Each row below holds a small network's activations on one input, seen along a few directions.
Each table varies a few parts of the input and shows all the possible inputs, shuffled.
Descriptions start from the smaller parts, as in this example, which fits no table here: one of 3 separate values, together with either a single point or one of 9 places along a line or (one of 5 places around a ring, together with one of 6 places along a line).
Shared parts are said once, and a part with two or three values counts as separate values.

Other details of the inputs shift rows strongly along two fixed directions, in all tables alike. That doesn't count.

A family of inputs:
r1: 23	39	18	58	-50	-18	-15	24	28	-23	29	3	-56
r2: 20	-5	1	17	-19	-23	-6	3	-33	-21	15	10	-30
r3: 1	5	13	-43	-4	-11	47	9	2	11	-17	-9	-7
r4: 23	-5	0	-5	-23	-18	-11	7	-8	-23	26	7	-28
r5: 16	-16	-19	18	-48	-10	-7	29	16	-13	39	32	-37
r6: 3	-34	-14	1	9	31	-37	-3	10	-12	6	-8	43
r7: -23	-10	13	-4	38	6	12	-25	-31	7	-21	-20	34
r8: -7	-5	-11	-5	21	14	-34	-21	0	-10	8	-6	33
r9: -10	33	16	-29	13	-21	44	-5	-30	19	-39	-5	-30
r10: -3	-10	-12	34	20	-3	-47	-14	-28	-20	19	6	18
r11: 23	20	-15	-7	-23	-32	-18	20	9	-9	10	20	-46
r12: 5	-34	-5	33	12	14	-41	-4	-31	-24	17	-2	19
r13: 33	-4	-8	4	-36	-13	-17	19	-12	-34	40	16	-42
r14: 27	18	-13	3	-24	-30	-35	12	-2	-22	24	21	-56
r15: 14	-24	-24	13	-8	18	-34	-6	15	-9	25	10	16
r16: 28	-16	-18	43	-22	-6	-46	2	-32	-39	36	19	-19
r17: 18	10	-1	3	-14	-26	-4	18	-23	-6	19	11	-25
r18: -35	17	32	19	24	39	26	-31	29	17	-32	-56	48
r19: -42	39	24	17	35	32	11	-34	36	26	-43	-49	36
r20: -26	-3	-2	-33	37	26	18	-27	18	32	-27	-16	53
r21: 13	-5	20	-37	-16	1	39	21	-14	-5	-1	-8	-28
r22: -3	-4	-10	21	16	2	-32	-19	-26	-13	4	2	20
r23: 6	12	18	-32	-7	-11	56	19	-31	13	-10	-9	-21
r24: -1	-12	-29	18	18	14	-80	-20	20	-14	9	9	52
r25: -19	-3	13	-25	33	9	23	-19	-20	23	-28	-27	42
r26: -15	5	-2	-31	22	9	11	-8	8	12	-18	-10	33
r27: 1	2	15	-44	-6	-7	61	5	9	25	-17	-6	-13
r28: -16	-15	16	-26	30	26	25	-5	-22	20	-28	-29	42
r29: -8	0	-26	14	-9	-9	-34	1	30	7	10	23	-12
r30: 9	25	1	-33	-13	-24	33	13	14	22	-12	11	-47
r31: -6	-43	-20	22	-11	27	-37	5	24	-4	20	12	25
r32: 14	19	-2	16	-7	-39	-13	10	-30	-13	11	18	-54
r33: -36	9	15	-14	54	10	9	-30	-26	20	-39	-16	48
r34: 14	-40	-18	13	-5	28	-41	-2	17	-8	21	4	24
r35: 12	20	9	-33	-19	-22	38	18	13	18	-7	16	-35
r36: -14	-28	-19	13	-3	10	-23	-9	26	4	12	9	26
r37: 3	-31	-3	-2	-2	14	14	12	12	2	-2	6	7
r38: 30	13	-5	17	-27	-36	-30	23	-19	-15	27	26	-38
r39: -1	29	24	-26	0	-24	46	5	-33	11	-28	4	-29
r40: 29	-19	-15	21	-34	-28	-7	21	13	-19	32	31	-39
r41: -3	-15	4	76	-1	53	-58	-15	32	-24	19	-33	43
r42: 3	6	18	-11	-1	-14	45	13	-43	-4	-2	-2	-29
r43: -9	47	40	10	-19	-1	62	14	21	11	-12	-30	-32
r44: -12	9	11	53	1	43	-16	-18	28	-10	6	-36	31
r45: -9	16	12	-34	4	-16	58	11	14	26	-30	12	-15
r46: -22	10	8	-36	-8	-8	62	15	17	31	-16	7	-13
r47: 6	26	16	-37	-8	-19	26	10	-7	2	-8	6	-29
r48: -25	-31	4	2	47	46	-14	-35	-26	4	-30	-29	72
r49: 25	-7	-19	21	-30	-28	-11	24	14	-17	33	36	-39
r50: -14	-5	-27	11	27	5	-33	-21	26	9	-12	10	24
r51: -5	31	11	-31	13	-22	30	4	-19	26	-28	-7	-22
r52: 2	6	9	-43	-6	1	50	15	-2	8	-14	-7	-6
r53: -18	-18	-7	-13	24	25	24	-13	13	15	-19	-4	39
r54: -15	-25	-38	42	6	17	-88	-19	37	-7	23	26	47
Description of these inputs: one of 6 places along a line, together with either a single point or one of 8 places along a line.
Changing only the place on the line of 6 turns r45 into r53. The same change can be made to r39. Which row results?
Answer: r16
Changing only the place on the line of 6 turns r40 into r50. The same change can be made to r3. Which row results?
Answer: r11
Change only the place on the line of 6 in r4. List by row number the other rows that result.
Answer: r8, r13, r14, r21, r47
Change only the place on the line of 6 in r27. List by row number the other rows that result.
Answer: r15, r20, r30, r34, r35

A family of inputs:
r55: 3	-11	3	-7	-12	26	21	2	35	6	-3	-16	-1
r56: -31	-16	-7	19	65	28	-37	-55	-35	0	-19	-28	85
r57: -32	18	36	-49	48	9	63	-11	-43	38	-63	-37	29
r58: -25	35	40	-3	6	10	57	7	1	23	-33	-31	-4
r59: 16	-10	0	-1	-25	19	15	10	38	-3	11	-11	-18
r60: 14	-16	-5	32	-38	5	-13	26	27	-4	24	13	-21
r61: -2	-4	-22	-3	12	-18	-32	-1	-16	4	6	25	3
r62: -8	-19	-34	2	26	3	-73	-19	-6	0	3	18	38
r63: 16	41	35	-1	-39	-13	47	34	2	-1	-4	-14	-67
r64: 27	-22	-10	-1	-33	-29	7	41	-27	-14	25	36	-47
r65: 10	-16	-37	21	2	-16	-80	-2	-11	-14	26	34	4
r66: -25	14	11	-27	10	28	9	-11	37	9	15	-35	82
r67: 19	26	-2	-10	-31	-19	19	17	36	-2	4	6	-53
r68: 10	-9	-9	34	11	-9	-36	-25	-41	-30	19	-1	9
r69: -2	-40	-24	8	15	8	-18	-21	-21	-18	13	13	30
r70: 9	2	17	1	-43	-18	65	22	17	-5	14	5	-51
r71: -19	-29	-9	36	10	33	-26	-14	33	4	8	-6	49
r72: -10	-16	-27	-19	36	11	-52	-35	-2	-2	-9	4	40
r73: 30	20	26	-33	-17	-30	41	19	-40	-10	-7	-5	-61
r74: -13	12	-8	18	7	1	-16	-6	34	14	-7	7	15
r75: 24	28	1	3	-50	-37	15	39	28	3	12	26	-70
r76: -21	-26	-8	11	20	54	-25	-21	41	15	-11	-23	61
r77: 14	30	25	20	-38	-8	17	31	4	-5	6	-7	-51
r78: 16	6	19	-14	-51	-10	58	46	22	16	3	6	-58
r79: -4	-44	-27	17	20	14	-41	-10	-17	-10	14	17	41
r80: -3	-26	-5	-21	10	5	11	11	-21	9	-12	10	11
r81: -8	4	15	-17	28	4	3	-7	-36	10	-27	-19	20
r82: -2	10	8	59	-8	8	-33	-2	7	-18	21	-7	1
r83: -6	-4	-18	-26	21	-5	-29	-12	-8	7	-11	11	15
r84: 11	2	-24	51	-17	-14	-47	-13	32	-26	37	23	-10
r85: -14	30	11	-38	6	2	51	-5	34	26	-36	-16	-9
r86: 1	3	-3	67	-8	21	-66	-4	12	-21	20	-7	13
r87: 20	9	-1	76	-36	-13	-45	7	4	-42	49	9	-34
r88: 22	2	-27	62	-29	-22	-66	8	33	-24	47	37	-24
r89: 25	19	23	-24	-15	-29	29	24	-41	-6	-7	-3	-52
r90: -2	12	-11	21	-9	-5	-25	4	34	7	2	13	-3
r91: 10	-13	-35	23	3	-22	-64	-4	-16	-15	32	37	-1
r92: 43	30	15	28	-58	-17	3	32	11	-34	34	-2	-84
r93: -15	-20	2	-32	19	0	48	-4	-28	13	-18	2	16
r94: -13	11	21	-15	29	-7	33	-7	-45	13	-25	-17	10
r95: -44	28	39	-8	34	26	66	-34	2	19	-43	-48	34
r96: -43	2	31	-37	21	31	84	-1	24	51	-51	-31	34
r97: -8	19	-3	-7	0	2	3	-2	37	16	-16	-2	-1
r98: 0	29	26	-1	-7	15	30	0	10	-1	-15	-32	-18
r99: 9	-20	-35	0	17	1	-76	-24	2	-20	15	16	18
r100: 4	-12	-31	11	11	-16	-42	-25	-19	-16	22	26	7
r101: 6	5	9	7	7	-15	-4	7	-42	-5	-2	-2	-9
r102: -29	-10	21	-78	35	17	81	3	-21	45	-60	-16	28
r103: -4	-47	-26	-1	30	32	-55	-19	-6	-7	-1	4	57
r104: -20	9	-3	-37	28	-16	31	-16	-25	22	-21	7	9
r105: 43	23	26	-30	-32	-40	42	29	-38	-17	4	1	-84
r106: -8	-38	-13	-30	39	37	-15	-28	-2	1	-18	-12	55
r107: 7	2	17	2	-42	-19	61	29	17	2	13	7	-49
r108: -43	20	10	-17	42	15	39	-34	30	35	-41	-19	47
r109: 30	-18	-2	-34	-22	-14	24	23	-18	-13	7	18	-42
r110: 18	-13	-22	-11	-6	1	-57	-4	-13	-27	54	13	60
Describe the family of inputs behind these rows.
Answer: one of 2 separate values, together with either a single point or (one of 3 separate values, together with one of 9 places along a line)
Changing only the choice among 2 separate values turns r83 into r97. The same change can be made to r106. Which row results?
Answer: r59
Changing only the choice among 2 separate values turns r74 into r61. The same change can be made to r78. Which row results?
Answer: r102
Change only the choice among 2 separate values in r66. List by row number the other rows that result.
Answer: r110
Change only the choice among 3 separate values in r58. List by row number the other rows that result.
Answer: r74, r96
A walk changes only the place on the line of 9. It starts at r92 and steps to r98. List the rest of the walk in order.
Answer: r63, r77, r86, r58, r82, r87, r95

A family of inputs:
r111: 2	-10	-13	8	8	5	-37	-7	-5	-8	7	5	15
r112: 6	2	-4	43	1	5	-47	-14	-6	-20	14	-6	4
r113: 10	22	24	-29	-32	-17	72	33	6	12	-8	-1	-54
r114: -2	0	6	-6	-5	7	22	6	12	8	-7	-5	-4
r115: 4	8	4	1	-15	-12	14	16	6	5	1	9	-27
r116: -27	12	9	-22	27	10	31	-16	9	29	-35	-14	21
r117: -31	-5	10	-24	39	21	28	-23	-8	20	-30	-19	48
r118: -7	4	-2	-5	12	-6	5	-8	-12	4	-6	2	7
r119: 13	3	-14	34	-18	-9	-47	-2	15	-20	33	11	-6
r120: 9	-16	-10	16	-9	0	-18	3	-8	-13	19	10	2
r121: 18	-4	-4	7	-19	-17	-5	13	-9	-14	18	15	-25
r122: 12	0	-1	12	-21	2	-6	11	15	-10	18	1	-11
r123: -5	9	11	-29	2	-7	32	8	-15	11	-15	-2	-13
r124: 3	-1	-1	-4	2	-6	-2	3	-9	0	-1	4	0
r125: 30	16	13	32	-41	-25	-3	28	-15	-24	26	8	-62
r126: -17	0	6	-12	22	5	16	-9	-13	12	-14	-7	24
r127: -17	-8	6	-26	20	19	21	-11	-7	14	-21	-14	27
r128: -6	4	6	-11	4	-7	20	4	-14	7	-7	1	-1
r129: -3	-16	-5	-7	13	16	-13	-10	-2	1	-3	-6	24
r130: 17	31	22	-19	-38	-29	55	35	3	4	3	6	-61
r131: 14	17	5	-20	-20	-29	26	20	-16	-2	3	13	-49
r132: 3	34	22	-31	-19	-23	64	21	4	17	-17	0	-49
r133: -24	10	25	-6	28	25	30	-18	-6	13	-34	-36	27
r134: 22	-5	-12	23	-21	-20	-31	14	-11	-20	28	21	-24
r135: -17	-6	11	-21	19	12	35	-8	-11	16	-18	-12	24
r136: 19	-20	-16	26	-15	-3	-39	4	-5	-22	29	15	-3
r137: -22	5	4	-5	23	22	2	-16	15	16	-21	-16	36
r138: 2	15	9	-1	-16	-8	14	11	9	1	7	-2	-13
r139: 5	-11	-14	27	-9	2	-31	0	15	-11	17	11	-2
r140: -9	-1	-6	2	18	0	-10	-14	-11	1	-1	1	19
r141: 18	12	6	2	-33	-18	18	24	11	-8	14	11	-46
r142: -7	-2	-2	4	5	11	-2	-6	16	3	-6	-3	11
r143: 25	16	9	2	-42	-24	22	30	10	-12	21	12	-55
r144: 1	-6	-7	-3	9	3	-20	-4	-6	-1	-1	2	10
r145: 3	-6	-17	8	9	0	-41	-11	-4	-10	8	7	11
r146: 15	14	2	4	-28	-29	15	21	3	-1	9	18	-54
r147: -7	-13	-8	-4	18	15	-21	-15	-2	-2	-5	-4	28
r148: -2	15	9	-28	5	-15	35	3	-12	12	-17	-1	-14
r149: 6	-10	-21	14	11	1	-51	-13	-2	-12	12	8	14
r150: 8	-4	-14	15	1	-9	-33	-5	-8	-12	14	11	1
r151: -26	-12	1	-7	26	28	12	-18	14	21	-25	-17	40
r152: 5	-15	-12	8	7	6	-32	-8	0	-10	8	3	17
r153: 0	1	13	-28	-2	-4	43	9	-10	11	-14	-5	-9
r154: -22	-5	11	-38	29	23	33	-14	-6	23	-34	-21	35
r155: -15	12	11	-16	10	7	29	-1	9	20	-24	-10	6
r156: 9	-23	-16	17	3	11	-43	-7	0	-13	16	4	20
r157: -10	-5	1	-17	14	9	8	-8	-6	5	-13	-6	15
r158: -4	-6	-8	22	2	14	-31	-13	20	-10	15	-6	27
r159: 11	-12	-10	11	-5	-4	-24	1	-4	-15	15	10	0
r160: -5	-1	-8	-6	20	3	-17	-14	-5	3	-8	-2	19
r161: 4	-2	-17	28	-1	2	-44	-9	15	-10	14	10	5
r162: -14	-6	3	-24	25	14	10	-14	-3	12	-22	-12	27
r163: -6	7	-6	11	9	9	-23	-15	16	0	1	-5	21
r164: 11	-4	-7	4	-4	-8	-20	5	-7	-7	9	9	-6
r165: 4	-9	-9	25	-11	11	-29	-2	18	-13	25	-3	14
r166: -5	-10	-12	23	3	6	-31	-6	12	-1	5	6	12
r167: -21	-8	2	-7	17	22	15	-11	14	18	-20	-13	28
r168: 15	-7	-7	15	-18	-15	-12	11	-10	-18	23	17	-19
r169: 1	-14	-14	26	-3	6	-32	-4	15	-9	12	8	6
r170: 5	21	35	-15	-15	-6	67	21	-15	7	-16	-21	-40
Changing only one part turns r160 into r156. The same change can be made to r149. Which row results?
Answer: r129
Describe the family of inputs behind these rows.
Answer: one of 4 places along a line, together with either a single point or one of 6 places along a line or one of 8 places along a line
